[151 144 137 126 117 127 103] ==> 126, 151

[126 116 156 100 130] ==> 156, 156

[138 133 144 141 140 134 152] ==> 141, 152

[130 145 128 110 106] ==> 128, 145

[130 123 141 157 141 148 142] ==> 157, 157

[116 150 152 155 154] ==> 152, 155

[[119 141 113 141 130]
 [138 119 134 137 115]
 [133 105 156 115 132]] ==> 134, 156
---
[[135 130 126 123 121 123 126]
 [139 143 149 150 151 150 148]
 [154 150 148 146 145 145 148]] Answer: 149

[[141 150 123 129 104]
 [116 132 126 141 132]
 [122 122 155 144 100]] Answer: 126

[[128 122 130 130 130 125]
 [124 117 129 128 138 122]
 [131 151 126 123 122 133]] Answer: 129

[[118 134 116 129]
 [116 129 155 145]
 [146 116 129 120]] Answer: 155

[[112 113 141 111 139]
 [114 113 146 111 142]
 [115 113 147 108 150]] Answer: 146

[[119 137 140 106 128]
 [116 139 140 129 121]
 [114 140 140 110 130]] Answer: 140
---
[131 137 107 121] => 121

[[119  98 153 117]
 [122 157 148 128]
 [121 113 131 123]] => 148

[126 138 125 121 149 147] => 138

[147 107 105 101 120 142 144] => 142

[[149 147 120 134 151 102]
 [146 143 115 137 140 111]
 [145 143 113 142 140 107]] => 147

[113 140 147  99 131 128] => 131

[130 132 148 106 120 121 154] => 132

[140 123 101 121 130 129 137] => 130
---
[[107 112 106 109]
 [135 108 131 147]] out 135

[117 151 136 107 114] out 136

[[128 102 110 112]
 [131 108 114 103]
 [129 156 146 140]] out 146

[119 139 149 135  99 130] out 139

[[146 129 156 109]
 [111 123 107 153]] out 153

[[146 109 109 127]
 [135 124 137 138]
 [152 107 127 131]] out 146

[149 138 155 145 124] out 149
---
[135 121 132 152 142 116 119]	142
[138 103 116 104 129 113]	104
[134 118 124 124 128 117 149]	128
[118 135 131 102 134 138]	102
[107 132 130 130 138]	130
[ 98 153 112 129]	153
[122 152 138 101 135 113]	101
[136 121 152 130]	121
[117 137 129 151  99 132 116]	99
---
[121 156 137 138] ans = 138
[135 137 136 152 116 117] ans = 117
[127 122 122 125 138 150] ans = 150
[101 143 121 136 118] ans = 118
[144 103 126 104] ans = 104
[137 110 120 154 115] ans = 115
[116 105 123 131 130 124 141] ans = 141
[108 142 135  98 137] ans = 137
---
[[117 140 117 109 136 136]
 [109 117 104 107 137  99]] gives 99

[[134 135 150 107]
 [145 130 105 109]
 [132 104 136 122]] gives 122

[157 124 143 131] gives 131

[103 136 120 101] gives 101

[[ 98 131 116 120]
 [103 140 116 127]
 [108 125 105 142]] gives 142

[133 155 112 126] gives 126

[105 138 124 135 131 117 132] gives 132
---
[[119 127 127 134 129 116 121 111 124 123 135 115]
 [117 125 126 132 134 118 121 114 125 124 132 113]
 [139 120 104 140 144 123 142 139 149 143 138 140]
 [131 123 130 131 121 125 123 120 127 118 134 128]
 [116 130 133 116 125 129 124 126 116 127 115 119]]	116

[[141 131 129 119 132 128 116 131 130 121 120 127 122 117 126 115]
 [115 129 118 128 114 135 127 125 118 132 128 129 129 135 122 129]
 [124 132 128 112 122 105 109 132 120 114 107 137 103 126 126 105]
 [115 127 120 119 119 115 121 126 121 122 118 118 113 139 124 121]
 [117 129 116 138 115 150 140 126 125 137 140 117 140 135 126 147]
 [131 132 122 118 137 120 116 134 126 122 118 127 120 126 126 111]
 [121 141 123 114 123 118 115 142 115 121 114 125 114 130 131 110]
 [127 145 125 118 124 123 114 146 119 122 117 137 119 117 136 108]
 [123 131 119 124 114 135 124 125 118 126 124 124 123 133 122 128]
 [120 131 124 123 114 136 126 125 116 127 124 121 124 135 122 131]
 [120 118 120 137 122 145 138 118 133 137 139 116 140 134 121 146]
 [118 124 123 126 113 136 126 124 129 133 128 116 128 125 124 130]]	118

[[120 125 129 119 127 129 102 106 127 121 136 114 132 143 127 111]
 [136 142 117 151 133 122 131 135 140 153 125 138 132 109 125 136]
 [105 136 126 122 156 129 128 109 142 140 142 139 132 136 108 135]
 [130 131 124 124 120 132 128 144 118 135 137 130 132 144 127 132]
 [123 117 126 145 105 123 116 133 145 130 131 130 132 112 115 113]
 [134 139 115 154 136 126 130 138 142 155 124 141 132 113 124 135]
 [122 130 122 129 123 132 131 140 121 143 134 135 132 142 128 135]
 [131 132 123 123 121 127 130 143 120 134 134 130 132 143 127 132]]	131

[[123 127 116 125 127 135 132 140 141 126 127 126 109 116]
 [130 126 123 132 119 125 127 135 124 128 128 128 132 133]
 [120 135 138 144 135 129 122 124 137 120 120 120 125 123]
 [109 137 116 130 116 137 128 140 128 125 126 126 106 126]
 [130 132 132 117 125 143 141 116 125 147 146 145 134 131]
 [120 130 124 126 110 132 129 131 125 129 128 129 129 134]
 [138 129 119 140 133 113 117 137 123 117 117 117 130 139]
 [125 134 129 133 113 129 126 131 108 132 131 132 134 147]
 [140 123 136 131 145 121 125 120 134 124 124 123 136 125]]	140

[[131 130 140 131 132 131 129 130 140 129]
 [134 131 134 131 133 131 128 131 139 128]
 [134 132 130 130 136 130 128 137 136 128]
 [132 132 132 130 136 130 128 137 136 128]
 [149 130 129 129 134 130 128 135 129 128]
 [134 131 136 131 133 132 129 132 136 129]
 [141 131 133 131 133 132 129 132 133 129]
 [133 132 132 130 135 130 128 135 137 128]
 [150 130 131 130 131 132 128 130 131 128]
 [130 132 132 130 134 129 128 135 143 128]]	130

[[110 130 140 122 135 116 150 134 131 124 120 123 135]
 [129 128 123 129 125 117 122 130 131 126 132 136 130]
 [111 128 140 122 134 117 150 133 131 125 120 122 134]
 [117 136 122 139 121 123 118 127 139 140 141 121 131]
 [133 115 140 117 127 122 144 134 131 139 131 157 116]
 [132 131 130 134 136 125 118 125 127 131 123 123 122]
 [118 133 130 117 117 115 137 131 131 122 133 122 128]
 [116 131 137 123 131 120 139 132 127 123 122 122 133]
 [130 117 135 124 125 124 138 134 133 139 134 155 117]
 [126 126 130 131 125 124 130 131 136 139 138 143 121]
 [133 132 123 128 122 116 122 129 129 128 131 142 133]
 [121 135 125 138 123 122 123 127 139 139 140 129 127]]	121
---
[[102 109 126 105 128]
 [127 127 128 128 128]] out 128

[[130 123 128 123 130 123 127]
 [135 135 132 104 131 143 128]
 [125 130 128 134 126 127 130]] out 143

[[112  99 145 125 107]
 [156 118 134 126 122]] out 126

[[118 141 111 111 117]
 [129 150 149 115 143]] out 115

[[133 151 125 113]
 [152 119 138 136]
 [145 144 139 130]] out 138

[[137 116 130 143 125]
 [101 138 135 108 123]] out 108
---
130,128,115,123,134,144,129
127,134,115,150,119,142,114
126,125,150,145,122,140,128
-> 134

133,127,120,129,124,137,129
109,125,126,133,151,136,134
141,111,126,138,126,113,136
-> 125

110,149,108,150,140,102
142,115,132,118,139,116
108,150,111,105,148,148
-> 115

133,123,129,110,131,128
120,133,127,150,124,117
118,112,124,146,127,108
-> 133

135,141,120,130,118,134
126,125,119,115,115,128
120,110,152,153,142,119
-> 125

98,105,132,150,120,123,126
131,122,126,120,109,127,144
125,140,129,133,116,123,105
-> 122

127,130,153,125,133,123
127,128,122,130,129,129
126,130,122,125,130,125
-> 128

121,128,148,134,117,125
133,126,126,117,158,126
151,127,109,122,131,127
-> 126

125,122,106,118,129,124
129,127,124,120,132,132
130,128,141,135,130,125
-> 127
---
[[125 125 121 141]
 [136 139 135 119]
 [103 107 146 130]] | 121

[[127 129 125 125 121 152]
 [126 105 108 111 121 100]
 [127 111 110 114 123 152]] | 125

[[117 145 130 111 124 128 141]
 [128 143 131 128 128 125 151]
 [128 108 152 131 121 128 126]] | 130

[[144 122 150 136 124]
 [123 133 135 132 133]
 [132 120 128 139 114]] | 150

[[114 112 145 143 151 122]
 [145 112 116 118 142 129]
 [138 148 133 134 111 114]] | 145

[[119 124 135 125 155]
 [123 138 120 135 135]
 [125 136 122 122 112]] | 135
---
121  106  143  105
110  129  119  129
121  125  139  132
>> 110

114  155  120  131  130  129
149  108  145  138  133  131
>> 149

113  146  122  122
120  145  102  151
113  145  111  130
>> 120

131  101  117  136  131  130  123
126  126  127  128  125  130  126
>> 126

107  124  102  112  134
157  139  125  156  131
>> 157

130  127  127  128
135  119  131  127
 98  111  134  124
>> 135

122  135  131  122
135  151  119  126
132  137  142  140
>> 135

131  135  138  122  134  127  129
109  110  104  125  114  116  112
>> 109

114  106  141  145  128  115  134
131  121  130  130  127  131  134
125  122  141  136  131  124  121
>> 131
